These are the activations of a small neural network, seen along a few directions. Each row is one input.
In each table, some parts of the input vary, and every possible input appears once, in random order.
A made-up example of a description, with smaller parts first: one of 4 places along a line, together with either a single point or one of 9 places around a ring or (one of 2 separate values, together with one of 8 places around a ring).
Shared parts are said once, and a part with two or three values counts as separate values.
In the rows, 128 means zero.

Other details of the inputs shift rows strongly along three fixed directions, in all tables alike. That doesn't count.

A family of inputs:
row 1: [116 144 125 153 109 100 111 100 128 138  98 118]
row 2: [155 106 125 140 166 130 113 116 133 146 148 129]
row 3: [ 95 145 136 183 114 123 118 178 115  96  97 212]
row 4: [135 125 122 131 170 141 137 106 149 131 147 118]
row 5: [112 149 137 142 115  94 108 108 118 141 100 113]
row 6: [106 156 126 123 123  96 120  97 110 132 111 130]
row 7: [137 124 121 128 170 140 134 105 148 133 148 122]
row 8: [142 127 147 140 159 144 112 123 138 140 152 104]
row 9: [101 134 115 137 105 102 117  91 121 167 123 145]
row 10: [132 134 143 127 167 145 135 112 133 127 160 107]
row 11: [132 109 122  85  62 122 133 156 115 129  81  92]
row 12: [115 150 114 131 117  99 124  87 118 132 110 140]
row 13: [144 118 130 145 162 140 118 117 155 142 138 111]
row 14: [147  77 122  67 103 172 143 161 129 158 158 110]
row 15: [143 124 136 130 169 134 110 125 143 149 144 114]
row 16: [144 124 146 151 153 134 124 122 157 131 153  96]
row 17: [112 158 131 125 114 103 117  93 102 130 123 134]
row 18: [101 157 132 131 122  96 131  99 111 127 108 117]
row 19: [131 119 135 167 168 159 120 192 136 108 141 215]
row 20: [146 107 124 144 166 135 111 118 139 139 145 118]
row 21: [112 150 134 140 116  95 104 108 117 142 102 117]
row 22: [145 119 127 142 162 140 115 117 154 143 140 115]
row 23: [102 157 129 128 123  96 127  98 111 129 109 121]
row 24: [106 113 106 109  70 153 156 216 103  75  89 208]
row 25: [136 138 153 155 162 164 118 195 130 117 152 215]
row 26: [170  89 122  75 110 167 129 167 129 137 139 101]
row 27: [127 131 146 131 176 135 151 117 141 128 146  97]
row 28: [147  56 104  77 108 164 148 158 131 152 148 117]
row 29: [147 121 125 124 169 136 135 101 144 139 150 134]
row 30: [131 130 136 120 177 136 133 114 140 133 150 113]
row 31: [173  87 112  79 106 159 131 165 144 133 144 104]
row 32: [163  68 108  88 114 163 135 166 136 126 126  99]
row 33: [107 159 123 137 108  97 127  93 119 119 125 121]
row 34: [161  86 139  88 105 170 145 172 137 126 131  75]
row 35: [109 139 112 138 120  98 122  90 106 123 113 133]
row 36: [147 119 124 140 163 139 113 116 152 146 141 119]
row 37: [136 117 102  71  58 122 142 138 113 115 110 122]
row 38: [156 117 125 136 163 134 115 114 146 153 144 130]
row 39: [105 160 130 145 106  95 140  95 120 115 122 109]
row 40: [115 152 129 119 123  92 121  94 106 138 113 142]
row 41: [102 141 122 152 118  96 142  92 107 115 107 112]
row 42: [113 131 131 163 110  95 116 101 116 128  99 109]
row 43: [102 166 134 151 110 118 130 163 115  95 123 233]
row 44: [136 104 109  96  55 127 137 147 125 126  79  98]
row 45: [118 152 131 151 100  95 107 103 126 131 116 114]
row 46: [152  86 111  80 116 169 173 157 146 115 126  91]
row 47: [145 128 141 134 160 143 107 122 136 144 155 112]
row 48: [112 126 138 166 174 163 152 185 136  86 144 202]
row 49: [125 121 113  72  62 133 143 143 100 115 103 108]
row 50: [132 126 132 142 169 140 155 108 151 125 144 102]
row 51: [142  80 123 118 116 190 147 243 138  89 120 190]
row 52: [109 159 120 134 108  97 123  93 119 120 126 126]
row 53: [142 117 140 153 160 139 128 118 159 137 134 100]
row 54: [141 105 137 154 164 135 123 119 144 132 140 103]
row 55: [126 119 109  83  54 124 159 144 116 105 105  98]
row 56: [135 133 139 122 167 144 128 110 132 130 162 116]
row 57: [139 112 109  90  50 123 126 150 121 123 100 100]
row 58: [158  81 134  82 114 161 147 175 145 130 119  79]
row 59: [119 153 124 146 102  96 101 103 123 134 119 121]
row 60: [ 83 174 151 164 114 131 142 174 105  86 113 205]
row 61: [141 124 139 132 169 135 111 126 144 146 143 110]
row 62: [133 113 124 138 173 137 139 108 136 122 150 113]
row 63: [152 119 124 137 163 137 113 115 149 149 143 124]
row 64: [133 135 148 151 171 155 121 198 137 122 141 217]
row 65: [111 158 119 131 108  96 120  92 118 122 127 130]
row 66: [120 150 127 133 118  93 100 107 111 149 106 130]
row 67: [107 159 125 139 107  96 131  94 120 118 124 117]
row 68: [141 127 154 145 158 143 119 124 141 137 150  97]
row 69: [118 140 146 140 178 159 138 186 137 104 146 215]
row 70: [131 151 122 139 103  91 102 101 116 144 123 137]
row 71: [117 156 134 123 113 101 119  91  99 133 124 140]
row 72: [114 154 142 148 105 103 105 106 111 136 111 111]
row 73: [130 115 129 129 149 136 123 111 148 163 180 129]
row 74: [106 152 118 142 116 101 136  90 121 125 106 122]
row 75: [149 126 130 138 156 134 109 120 150 139 159 115]
row 76: [131 113 129 144 172 136 148 109 136 119 148 105]
row 77: [144 124 143 148 153 134 121 122 156 132 154  99]
row 78: [123 121 118  76  60 133 152 145 100 112 101  99]
row 79: [128 130 143 128 176 135 146 116 141 129 147 101]
row 80: [127 112  97  81  64 130 154 139 117 115  89 111]
row 81: [118 136 115 134 120  93 123  87 102 129 115 145]
row 82: [ 94 150 124 161 122 121 130 163 104  92 108 230]
row 83: [ 77 152 138 152 112 122 122 175 111 136 119 233]
row 84: [129 135 151 136 166 144 148 114 134 123 158  95]
row 85: [136 115 116  84  56 132 121 151 105 130  97 101]
Each input here is: one of 5 separate values, together with either a single point or (one of 2 separate values, together with one of 8 places along a line).
Question: The inputs of row 50 and row 41 match in every part but the choice among 5 separate values. If row 12 is changed in the same way as row 50 into row 41, which row does it become?
Answer: row 82
Question: The inputs of row 36 and row 15 match in every part but the choice among 5 separate values. If row 74 is changed in the same way as row 36 into row 15, which row does it become?
Answer: row 18
Question: The inputs of row 63 and row 31 match in every part but the choice among 5 separate values. If row 53 is changed in the same way as row 63 into row 31, which row does it become?
Answer: row 16
Question: Which other rows does row 76 become when the choice among 5 separate values takes its other values? List them by row number.
Answer: row 46, row 55, row 60, row 79
Question: Which other rows does row 34 become when the place on the line of 8 takes its other values? List them by row number.
Answer: row 8, row 25, row 26, row 47, row 68, row 72, row 85
Question: Which other rows does row 49 become when the choice among 2 separate values takes its other values? List them by row number.
Answer: row 85
Question: Which other rows does row 2 become when the choice among 5 separate values takes its other values? List them by row number.
Answer: row 25, row 38, row 64, row 70

A family of inputs:
row 86: [114 141 133 147 143 118 132 112 126 124 125 129]
row 87: [130 118 115 104 104 128 145 125 120 115 112 107]
row 88: [136 119 125 112 101 128 126 136 123 126 111 100]
row 89: [128 125 122 155 135 115 107 114 133 144 127 143]
row 90: [119 142 131 141 137 117 122 112 125 135 138 139]
row 91: [120 142 129 137 142 116 124 109 122 129 134 140]
row 92: [120 143 134 148 141 117 127 114 127 121 126 128]
row 93: [116 140 130 137 143 117 126 110 122 134 132 140]
row 94: [118 145 131 147 140 118 131 111 130 120 129 130]
row 95: [135 120 124 110  99 127 131 135 127 125 114 103]
row 96: [121 143 136 149 140 117 123 117 128 123 126 127]
row 97: [138 117 120  99 104 128 129 132 119 132 120 115]
row 98: [120 142 139 154 134 120 116 121 131 131 129 125]
row 99: [167  94 142 128 221 180 148 134 172 127 189  98]
row 100: [115 129 129 127 122 168 151 216 129  87 129 227]
row 101: [120 144 128 137 139 117 124 109 126 130 136 141]
row 102: [132 126 122 153 139 114 105 114 130 140 122 143]
row 103: [120 142 134 142 135 117 118 114 126 137 137 138]
row 104: [115 127 142 142 121 166 143 224 132  90 114 208]
row 105: [114 140 128 136 144 117 129 107 122 131 133 141]
row 106: [117 142 134 150 137 118 128 114 129 125 131 128]
row 107: [126 117 116 107 100 130 147 127 122 118 117 109]
row 108: [113 141 131 146 144 119 136 110 126 121 125 130]
row 109: [129 115 113  96 102 131 141 128 120 127 126 120]
row 110: [123 144 133 140 137 117 117 113 127 135 135 138]
row 111: [132 117 126 112 102 129 128 137 123 131 109 100]
row 112: [134 120 121 109 100 127 135 133 126 123 114 104]
row 113: [132 117 125 112  97 128 132 136 126 127 116 104]
row 114: [122 143 139 150 139 117 119 119 129 125 125 126]
row 115: [170  95 147 127 209 179 127 138 171 149 196 103]
row 116: [130 117 123 109 103 127 136 133 122 127 110 103]
row 117: [133 116 112  94 106 129 139 125 117 125 121 118]
row 118: [131 128 121 153 136 115 106 114 134 141 125 143]
row 119: [136 116 123 103  99 131 127 136 123 136 124 116]
row 120: [118 141 132 139 142 117 122 112 123 136 132 139]
row 121: [121 144 130 139 138 117 121 111 126 133 136 139]
row 122: [122 141 138 143 138 119 111 118 124 142 130 135]
row 123: [135 115 123 101 104 129 127 135 121 138 118 114]
row 124: [124 145 135 141 136 117 113 115 128 137 134 137]
row 125: [131 117 122 111  98 128 136 134 125 125 116 105]
row 126: [122 143 131 138 141 116 121 112 123 131 133 139]
row 127: [132 120 119 108 100 127 139 131 125 121 115 105]
row 128: [119 131 141 144 117 167 137 225 135  89 119 206]
row 129: [187  71 133  85 179 190 138 156 164 144 179  80]
row 130: [142  97 109 112 106 128 120 135 127 142 109 120]
row 131: [125 143 136 141 138 117 113 116 125 135 132 137]
row 132: [116 144 129 146 140 119 134 108 129 118 130 131]
row 133: [125 145 136 143 134 119 109 117 128 139 134 136]
row 134: [134 115 121  99 105 129 131 133 119 136 118 115]
row 135: [128 117 118 108  99 129 144 130 123 120 117 107]
row 136: [129 117 121 108 104 127 140 131 121 125 110 104]
row 137: [117 141 129 139 138 117 125 109 125 133 139 140]
Question: What is each input in this table made of?
Answer: one of 4 places along a line, together with either a single point or (one of 2 separate values, together with one of 6 places along a line)
Question: The inputs of row 133 and row 122 match in every part but the place on the line of 4. If row 110 is changed in the same way as row 133 into row 122, which row does it become?
Answer: row 134
Question: The inputs of row 137 and row 91 match in every part but the place on the line of 4. If row 115 is changed in the same way as row 137 into row 91, which row does it become?
Answer: row 129
Question: Which other rows does row 128 become when the choice among 2 separate values takes its other values? List them by row number.
Answer: row 133
Question: Which other rows does row 125 become when the choice among 2 separate values takes its other values? List them by row number.
Answer: row 103
Question: Which other rows does row 111 become when the place on the line of 6 takes its other values? List them by row number.
Answer: row 86, row 104, row 108, row 116, row 136

A family of inputs:
row 138: [119 154 149 161 168 129 134 122 129 122 109 156]
row 139: [103 152 149 156 142 131  96 136 133 167 149 166]
row 140: [110 118 131 129  95 136 139 150 114  91 120 117]
row 141: [118 117 137 114  92 128 147 142 111 108 132 137]
row 142: [128 128 119 133  89 137 157 143 121 107 119 131]
row 143: [112 141 111 111 104 131 148 148 145  95 106 126]
row 144: [121 130 115 135  91 146 143 145 120  95 115 121]
row 145: [153  82 113 159 209 153 117 106 166 140 161 108]
row 146: [119 121 138 133  85 132 126 167 137 151 105 129]
row 147: [142 161 137 149 148 119  80 130 124 132 151 174]
row 148: [124 114  79 104  90  70  98  33  97 178 109  87]
row 149: [123 134 111 108  90 144 141 136 106 118 139 147]
row 150: [158 103 117  86 150 152 171 132 176 124 151  79]
row 151: [168  93 134  77 161 168 150 126 142 140 136  90]
row 152: [159 130 128 112  91 120 104 154 124 121 116 147]
row 153: [101 148 145 150 148 126 123 118 111 119 167 165]
row 154: [108 166 135 143 155 114 142 116 153 116 142 166]
row 155: [150 119 147 140 220 168 129 110 156 128 147  90]
row 156: [159 129 126 126  91 120 110 160 129 116 107 136]
row 157: [119 121 140 120  84 132 120 161 133 156 114 140]
row 158: [122 150 113  85 101  86 109  36  87 165  95  69]
row 159: [113 146 107  84 102 128 146 139 131 118 129 152]
row 160: [105 151 143 140 171 116 118 131 103 132 144 164]
row 161: [171  56 100  96 151 152 139 122 152 153 150 108]
row 162: [119 133 105 176 144  55 101  15 124 171 112  91]
row 163: [112 122 135 135  88 141 112 169 136 139 101 119]
row 164: [152 130 122 128  94 129  96 162 127 104 103 127]
row 165: [114 121 129 119 117 126 135 164 105 105  96 117]
row 166: [110 146 151 165 170 109 135 138 118 122 124 147]
row 167: [117 155 139 167 143 130 138 114 128 116 151 162]
row 168: [160  84 136  81 163 148 151 142 132 139 151  81]
row 169: [106 142 153 175 147 119 139 125 127 108 147 148]
Question: What is each input in this table made of?
Answer: one of 4 places along a line, together with either one of 3 separate values or one of 5 places around a ring
Question: The inputs of row 157 and row 163 match in every part but the place on the line of 4. If row 152 is changed in the same way as row 157 into row 163, which row does it become?
Answer: row 164
Question: List by row number the other rows that have the place on the line of 4 in common with row 138.
Answer: row 142, row 146, row 150, row 156, row 162, row 166, row 169

A family of inputs:
row 170: [120 142 141 160 155 123 114 126 131 131 131 148]
row 171: [144 108 129 118 136 159 151 157 147 107 139 114]
row 172: [136 133 125 130 153  87 120  24 129 156 132  24]
row 173: [106 159 147 143 161 126 141 119 123 114 141 144]
row 174: [174  85 105  70 126 121 122  54 138 176 153  14]
row 175: [152 102 129 115 130 159 128 163 146 130 142 123]
row 176: [117 145 140 166 150 124 125 124 138 120 136 142]
row 177: [113 143 135 156 160 123 133 118 130 119 132 149]
row 178: [145  99 124 106 142 158 144 156 138 125 138 128]
row 179: [116 147 140 166 151 124 129 123 138 115 135 141]
row 180: [127 142 133 151 148 122 104 121 131 143 147 165]
row 181: [141 104 124 107 145 158 155 152 139 111 136 123]
row 182: [145 101 120 106 135 158 145 152 142 123 147 131]
row 183: [119 145 140 165 149 124 119 125 138 125 136 144]
row 184: [150 102 129 116 132 159 134 162 147 126 141 121]
row 185: [119 143 132 154 151 123 119 117 132 131 144 158]
row 186: [131 114 108  86  58 116 118 148 101 139  89 136]
row 187: [136 117 141 101 143 162 157 159 134 110 142 111]
row 188: [102 162 124 149  67  83  98 117 102 134  88 151]
row 189: [127 140 142 157 153 122  99 130 130 144 134 154]
row 190: [133 119 113  99  49 118 113 154 110 135  93 127]
row 191: [119 121 103  94  60 119 148 138 107 110  95 127]
row 192: [129 117 104  88  53 118 124 144 105 133  99 136]
row 193: [143 100 124 107 143 158 149 154 139 120 137 126]
row 194: [ 98 159 124 145  76  83 103 115  95 132  80 150]
row 195: [150  98 124 103 140 158 133 158 138 134 139 132]
row 196: [106 161 144 143 155 126 142 115 126 112 151 147]
row 197: [100 159 124 144  74  82  98 116  95 137  81 152]
row 198: [144 101 129 114 141 158 145 159 141 119 134 119]
row 199: [114 144 140 162 158 124 129 123 132 118 129 142]
row 200: [114 148 131 155 155 124 136 114 133 112 141 150]
row 201: [146 100 129 113 140 159 140 160 140 124 134 121]
row 202: [119 141 135 153 158 123 118 121 129 133 134 156]
row 203: [132 148 137 122 145  90 125  24 128 155 147  15]
row 204: [128 115 107  88  60 117 122 147 102 135  88 134]
row 205: [115 144 131 156 153 123 130 115 133 122 142 154]
Question: The inputs of row 179 and row 191 match in every part but one. If row 184 is changed in the same way as row 179 into row 191, which row does it become?
Answer: row 185
Question: What is each input in this table made of?
Answer: one of 4 places along a line, together with either a single point or one of 8 places along a line
Question: Start at row 186 and move only the place on the line of 8, one step at a time. The first step leads to row 204. Which rows follow, in order?
Answer: row 195, row 202, row 178, row 193, row 177, row 181
Question: Which other rows does row 189 become when the place on the line of 4 takes its other values? List them by row number.
Answer: row 180, row 186, row 190
Question: List by row number the other rows that have the place on the line of 4 in common with row 201.
Answer: row 170, row 172, row 187, row 189, row 194, row 197, row 198, row 199
